A small network was shown many inputs. Here are its activations along a few directions, one row for each input.
In each table, some parts of the input vary, and every possible input appears once, in random order.
Descriptions start from the smaller parts, as in this example, which fits no table here: one of 6 places along a line, together with either a single point or (one of 2 separate values, together with one of 5 places around a ring) or one of 11 places around a ring.
Shared parts are said once, and a part with two or three values counts as separate values.

Rows:
row 1: [-62  14  91  16  65  18  47   7 -24  15  20  20  22   4 -42  30 -29]
row 2: [ -1 -56 -45  10 -65 -55 -20  49  35  36   4  25  29  56   2 -29  -9]
row 3: [ 57  60 -73  45  32  26  35 -26  10 -57  44   4 -25 -49  18  -4  67]
row 4: [-47  78 -21  41 100   3  -4 -12   1 -51 -21  17  -1 -44  23  20  26]
row 5: [ 82  30   1 -27   9  15  -7 -63 -12 -17  62  10  21 -63  15 -30  75]
row 6: [ 63 -33 -45  21 -82 -25 -35 -25  17 -57  54  20   5  -7  12 -11  27]
row 7: [ 81   4 -24 -28 -88 -14 -82   1  17 -20  16 -22 -22 -11  17 -36  20]
row 8: [ 68 -58 -42 -39 -57 -33 -58  54  23  21 -13   1  -3  52 -28 -23 -69]
row 9: [-49  42  19  39  58  17  -2 -50 -31   3 -38  60 -18 -39  25  25  35]
row 10: [  6 -35  39 -85  10  25  19  29   4  17   5 -47  13  86 -30  20 -82]
row 11: [ 26 -10 -71  22 -87 -32 -14 -22  44 -61  11  -9 -17 -17  44  -4  26]
row 12: [-37   3 115 -35  69  35  29 -14   2  41   8 -10  29  -7 -16  22  -2]
row 13: [-91   9  94  38  69  47  56  11  -5  22 -25  -9  -1  -8  21  10 -14]
row 14: [  46   10 -102   46  -65  -37  -23  -18   32  -63   -5  -33  -25   -3
   34   24   16]
row 15: [-15  70  44 -24  47 -17 -45 -37 -41 -14 -22  43  10 -62 -36   7  -6]
row 16: [ 39 -65 -41 -26 -56 -48 -42  65  20  11   0   2   9  38 -31 -37 -43]
row 17: [ 22 -66 -99  19 -18 -21   6  37  61  17 -36 -18  11  70  60  25   5]
row 18: [ -8 -64  53 -66  24  11  22  57   9  35  28 -40  35  46   8  28 -36]
row 19: [  2 -79 -80  11 -37 -61  -1  54  18   4 -19  -3 -10  45  41   8 -32]
row 20: [ 69 -32 -44  -7 -89 -43 -73 -13 -15 -24  19 -10   1 -26   4 -10  27]
row 21: [-43  49  84 -77  52  17  18   7 -21  24 -30 -35 -16  -8 -58  25 -66]
row 22: [-61 -47   0  46   1  41  61  33  13  62 -50 -42   3  81  -2  33 -31]
row 23: [-56 -83  19  14   4  18  59  33 -23  55 -33 -30 -13  53   3  56 -63]
row 24: [-24  90  39 -36  37  21 -49 -23  -2 -12 -21  45  -3 -49 -55 -47   1]
row 25: [ 18  55 -22  -1 -21   2  19 -41  -4 -21  65  28   1 -58   4 -52  80]
row 26: [-23  63  39  -4  57  -7  -4 -58 -15 -41  21  64  -1 -18 -18   3  18]
row 27: [ 73  51  -7 -12 -14  31 -33 -46 -47  -7  21   8 -13 -52 -21 -59  46]
row 28: [-90  40  52  44  69  21  58  43 -11  31 -64 -40 -37 -25 -27  37 -26]
row 29: [-64 -72  55  -1 -15  20  48  29 -14  64  -9 -17  33  75  -5   0 -19]
row 30: [ 19  33 -28  54  -8  24  14 -60 -42 -13   9  17 -16 -62  37 -32  61]
Question: What is each input in this table made of?
Answer: one of 5 places along a line, together with one of 6 places around a ring
Question: Changing only the place on the line of 5 turns row 16 into row 8. The same change can be made to row 15. Which row results?
Answer: row 24
Question: Which other rows does row 17 become when the place on the ring of 6 takes its other values? List them by row number.
Answer: row 3, row 4, row 14, row 22, row 28

Rows:
row 31: [ 60  -1 -17 -70 -65 -11 -68 -38 -31  -1  61 -34   6  -3  16 -18  44]
row 32: [ 61  59 -72 -17 -27 -27  -1 -40  -5 -48  59 -21 -17 -49 -19 -35  48]
row 33: [-43  55  58  57  97  51 -66 -31  25  16 -98  63  -5 -11  12 -16   5]
row 34: [ 49   0 -90  65   9 -44 -96 -53  34  21 -41  65   1  -8  40 -65  76]
row 35: [ 78 -32 -32 -39 -62 -54 -56  33  29  17  16 -21  14   5 -33 -55 -35]
row 36: [-55 -50  42 -39  69 -22  38  68  27  28 -31  19  22  75 -21  36 -61]
row 37: [-94  38  40  44  28  31  82  -6 -36  16 -18 -40 -17 -60   5  52  23]
row 38: [ 55 -75 -94  43 -31  -1  42  34  18 -49  26  12  -8  54  58   6   6]
row 39: [ 45 -75 -59 -18 -50 -67 -32  42  25 -24 -44 -25   2  69  23  34 -53]
row 40: [-51 -32  15  45  66  61 101  -2   9  28   2   1   9  68  -6  16 -26]
row 41: [-68 -17 118 -48 -21   3 -17  61   0  54  -4  -8  17  -6 -33   1 -34]
row 42: [ 21  21 -86  18 -59  12  50   5  23 -56  29 -33   6 -45  52  16  65]
row 43: [-12  23 108 -39  18  61 -22 -25 -73  40   7  -9  -7 -41 -22  19 -42]
row 44: [-47  87  69  -2  28   6  44 -47 -45 -42  35  30 -22 -49 -73   8 -17]
Question: Changing only one part turns row 33 into row 34. The same change can be made to row 36. Which row results?
Answer: row 39
Question: What is each input in this table made of?
Answer: one of 2 separate values, together with either a single point or one of 6 places around a ring
Question: A walk changes only the place on the ring of 6. It starts at row 35 and steps to row 39. List the rest of the walk in order.
Answer: row 38, row 42, row 32, row 31

Rows:
row 45: [ 40  26 -98  38 -80 -27   2 -23  33 -68  -9 -26 -35 -30  34 -49  41]
row 46: [ -9  67  35 -57  56  39  63 -35 -51 -35   5  -5 -19 -35 -57  -8  32]
row 47: [-25  25  58  20  69  59 -72 -26 -26  59  -6  56  17  -5  -9 -42   5]
row 48: [  72  -10  -22  -13  -59  -46 -101  -43  -33    0   65   -5  -15  -42
   16  -44   44]
row 49: [  41   41 -104  -23  -27  -39  -46  -68  -24  -47    6   10  -10  -74
   14  -43   50]
row 50: [-43 -22 -17  78  52  45  52  30  41  16 -15  52  16  48  41  45  -5]
row 51: [101 -48 -90  43 -44 -53  15   2  49 -60  28  -4 -20  21  67  -3   7]
row 52: [ 60 -59 -45 -43 -71 -77 -92  34  25  -6  -4 -10  31  -1 -18 -67   1]
row 53: [-75  51  -3  94  17  50  36 -32  35   5 -24  35 -20   2   0   5   4]
row 54: [ -2  34  82 -64  48   7  -5  -8 -72  12  56 -29  33 -21 -42 -25 -14]
row 55: [-62  56   2  35  83  30 -23 -73 -13  34 -23  58  15 -68  -7  13  29]
row 56: [-33 -80  70  40   1  -2  20  10  25  42 -69  34   0  71  38  24 -26]
row 57: [-62  56  10   5  21  13  71  -2 -11 -55  19 -73 -15 -25 -30  28  -7]
row 58: [  5  -1  -3 -14  41  52  99  49  14  -8  15 -62 -28  25   3  73  -8]
row 59: [  0   7  89 -68 -11 -16  24  71  -2  62  16 -35   9   3 -54  16 -48]
row 60: [ -1 -62  54 -42  -7   6  75  41 -25 -23  -6 -22  -8  87 -35  32 -63]
row 61: [-77   0  52 -11   8   5 -69  38  29  91 -24  46  21  23  -5  10 -33]
row 62: [ 70 -81 -70 -18 -97 -46 -49  36   7 -22 -28 -21  29  23  43  34  -8]
Question: What is each input in this table made of?
Answer: one of 3 separate values, together with one of 6 places around a ring
Question: Changing only the choice among 3 separate values turns row 61 into row 52. The same change can be made to row 53. Which row results?
Answer: row 45
Question: Which other rows does row 54 become when the choice among 3 separate values takes its other values? List them by row number.
Answer: row 47, row 48
